Each row below holds a small network's activations on one input, seen along a few directions.
Each table varies a few parts of the input and shows all the possible inputs, shuffled.
Descriptions start from the smaller parts, as in this example, which fits no table here: line(4) and (point or (values(2) and ring(5)) or line(11)).
Shared parts are said once, and a part with two or three values counts as separate values.

Other details of the inputs vary at random and push rows far along two fixed directions, the same in every table; ignore that.

Rows:
x1: [ 13 -13 -16  10   6  -6  10  -4 -17   9  15   0 -20]
x2: [-12   6  14 -48  11  21 -29  39 -21  12 -10 -71  19]
x3: [ -2 -13  -1  -5  22   3 -22   6  18 -28 -15  33   0]
x4: [  1   1  12  -4  -6   8 -23  32  31  -3 -29 -16  37]
x5: [  2  -8  10   4   1  -6 -15  17  28 -14 -28  25  26]
x6: [  2  -3  14   2  20   6 -13   1  40 -26 -12  37   9]
x7: [  0   7  -1   6 -11  -6  21 -26 -11  10  20  22  -5]
x8: [  8   9  -8  17 -14   1  25 -24  -2  14  24  19  -9]
x9: [ -7   4  -3   8 -16 -15  26 -29 -27   5  16  -1 -25]
x10: [ -5  -3   0 -14 -13  17 -22  14  30   1 -29  -3  41]
x11: [ -4   9 -11  17 -14 -10  26 -23 -23   8  18  -5 -27]
x12: [ 15 -23 -16   4  21   0  -9  14  12 -10 -14  38  -9]
x13: [ 14 -25 -20   7  17  -1 -11  15  14  -6 -17  30  -3]
x14: [ -7   9  -4   5 -22  -1  19 -16 -20  13  12 -31 -18]
x15: [ -1 -11 -20  20  -2 -12   3  -9  14 -17 -20  45  -4]
x16: [-21  10  21 -51  11  22 -38  34 -19   5  -9 -75  21]
x17: [ 15 -23 -32  26   7  -5  -2  -6  21 -11 -10  35  -8]
x18: [ -3  20  19   0  -5 -13  12   0 -24  11  21 -23  -1]
x19: [  1 -17 -14  14 -12  -4   1  -7  25 -15 -28  31   0]
x20: [ -9   1  24 -27 -11  14 -42  46  30  -2 -45 -49  58]
x21: [  4  -6 -15  15   2  -1  -4  -3  29 -10 -17  61  19]
x22: [ -3   8   8 -17  14   4   7  -3 -38  10  28 -26 -26]
x23: [ -5  24   1  -3 -14   7  13 -10 -21  25  26 -26   4]
x24: [ -5   7   8   1   7  -9   8 -28 -24  -8  29   4 -33]
x25: [ 11  -4 -16  17   0 -10  18 -16 -26  14  27 -10 -28]
x26: [ -3  11  27  -3  14   3  26 -14   5  -5  22  -6 -16]
x27: [ -1  24  18   3  -9  -7  14   2 -23  18  26 -37  -3]
Description of these inputs: values(2) or line(10) or (values(3) and ring(5)).
Question: A walk changes only the ring(5) part. It starts at x11 and steps to x14. List the rest of the walk in order.
Answer: x19, x9, x15

Rows:
x28: [  0  -6   0  12 -10  -6   2   2  29 -10 -26  26  17]
x29: [ 16   5  -7  35   0 -18  35 -39 -10   4  41  63 -32]
x30: [  7 -23 -12  -3  16   6 -21  17  23 -16 -31  31   9]
x31: [ 21 -13 -18  34   5  -6  25 -26  29  -9  12  86 -11]
x32: [ -1  11   8 -16   0   0   7   8 -40  25  24 -59 -13]
x33: [ -5   4  12   1  12  -3  15 -27 -18  -8  31   3 -32]
x34: [ -1 -19  -8 -16  13  13 -32  37  24 -10 -43   4  28]
x35: [-19  13   6 -31 -22  21 -24  20 -10  18 -17 -84  30]
x36: [ -9   3  13 -11 -18   7 -15  15  16   2 -27 -27  31]
x37: [ 17  -4 -15  31   6 -12  13 -16  24 -11   3  83  -6]
x38: [-13   0   4 -24   4  12 -17  20 -17   0  -7 -34   9]
x39: [  4   0   5  -9   8   6 -25  34   5   3 -11 -42  25]
x40: [ 10  -5  -4   5   4  -6  20 -14 -29   7  27   6 -31]
x41: [  4   4  -6   2   8  -9  27 -19 -36   9  30   3 -38]
x42: [  1 -15   0  -5  19   7 -26   5  28 -28 -27  28   9]
x43: [  2   3  10 -12   5   3 -11  19 -16  18   8 -49   3]
x44: [ -7  -5   7  -5 -11   0 -24  20  34 -11 -39   1  38]
x45: [ -2  22   7  -7  -9   5  24 -15 -24  30  34 -28  -2]
x46: [-12  12  14 -12 -20   5   5   5  -3  12  -7 -43  21]
x47: [ -5 -14   0 -10  22  10 -32  15  34 -30 -37  22  19]
x48: [-12  -4   5 -27  12  10 -30  20   7 -13 -20 -19  19]
x49: [ -8 -22  -7 -18  21  11 -45  33  44 -32 -54  26  34]
x50: [  5   7   4   2   7  -9  14  -1 -29  20  29 -32 -21]
x51: [ -7  20  13 -19 -10  11  -8   7 -15  22  12 -42  21]
x52: [ -5   6  -7   2 -19   4  17 -18 -17  15  17 -30 -11]
x53: [ -1  -6 -14  12 -10  -3  -8  -5  11  -7 -11  15   0]
x54: [ 1  7 -1  4  0  3 -2  2  8  7 -2 14 15]
x55: [  0 -10 -21  12  -8   2  -6   1  24  -7 -26  21   8]
x56: [-10  10  15 -14 -21   5   4   2  -2  13  -3 -45  18]
x57: [-11  17  -4   2 -18  -6  13 -17 -36  17  23 -39 -16]
x58: [  5 -14  -2  21  -6 -10 -10   1  40 -21 -32  52  17]
x59: [ -3 -21 -22  -2  -5  18 -33  26  54 -19 -60  16  42]
x60: [ 25  -4  -8  31   6 -24  51 -41 -41  12  60  30 -63]
x61: [ -4   4   6 -13   5  -4   7 -13 -31   3  24 -17 -22]
x62: [ -7  20  36 -21   3  11  -4  16  -5   2  11 -47   3]
x63: [ -9   9  12  -1 -15  -8  -3   4   1   1 -11 -16  16]
x64: [ -4   7   7  15  15 -14  38 -45 -27  -6  51  22 -55]
x65: [ 14 -24 -19  25  16  -8  12 -15   8 -25   0  79 -27]
x66: [  5   3   3  -2   8  -1  -9  23  -8   6   3 -37  10]
x67: [ -1  -6   2 -26   3  12 -25  28  -1   7 -16 -37  16]
x68: [ -9  33  39 -18  -1   3  17   2 -32  13  38 -61 -16]
x69: [ -1 -10 -17  14  -9   1 -13   1  22 -10 -24  22   8]
x70: [  8  -3  -5   5   0   7  -7   5  27   0 -10  33  20]
x71: [  9 -19 -17  19  21 -12   8 -15  12 -24  -6  74 -25]
x72: [ 22 -25 -22  24  17 -13  13  -7  15 -14  -6  70 -25]
x73: [ -8   3 -12  -2 -12   1  -7   2   1   2 -12 -15   7]
x74: [  3  17   5  35 -16 -29  56 -49 -33  10  48  26 -47]
x75: [ -7  30  14 -16 -14   6  18  -8 -38  35  39 -53   1]
Question: What is each input in this table made of?
Answer: values(2) and (point or line(11) or (values(3) and line(4)))
Question: Changing only the values(2) part turns x55 into x35. The same change can be made to x75. Which row results?
Answer: x70
Question: Changing only the values(2) part turns x44 into x74. The same change can be made to x29. Which row results?
Answer: x37
Question: Change only the values(3) part in x58. List by row number the other rows that result.
Answer: x29, x53
Question: Change only the line(11) part in x38. List by row number the other rows that result.
Answer: x32, x34, x41, x47, x49, x50, x64, x66, x71, x72
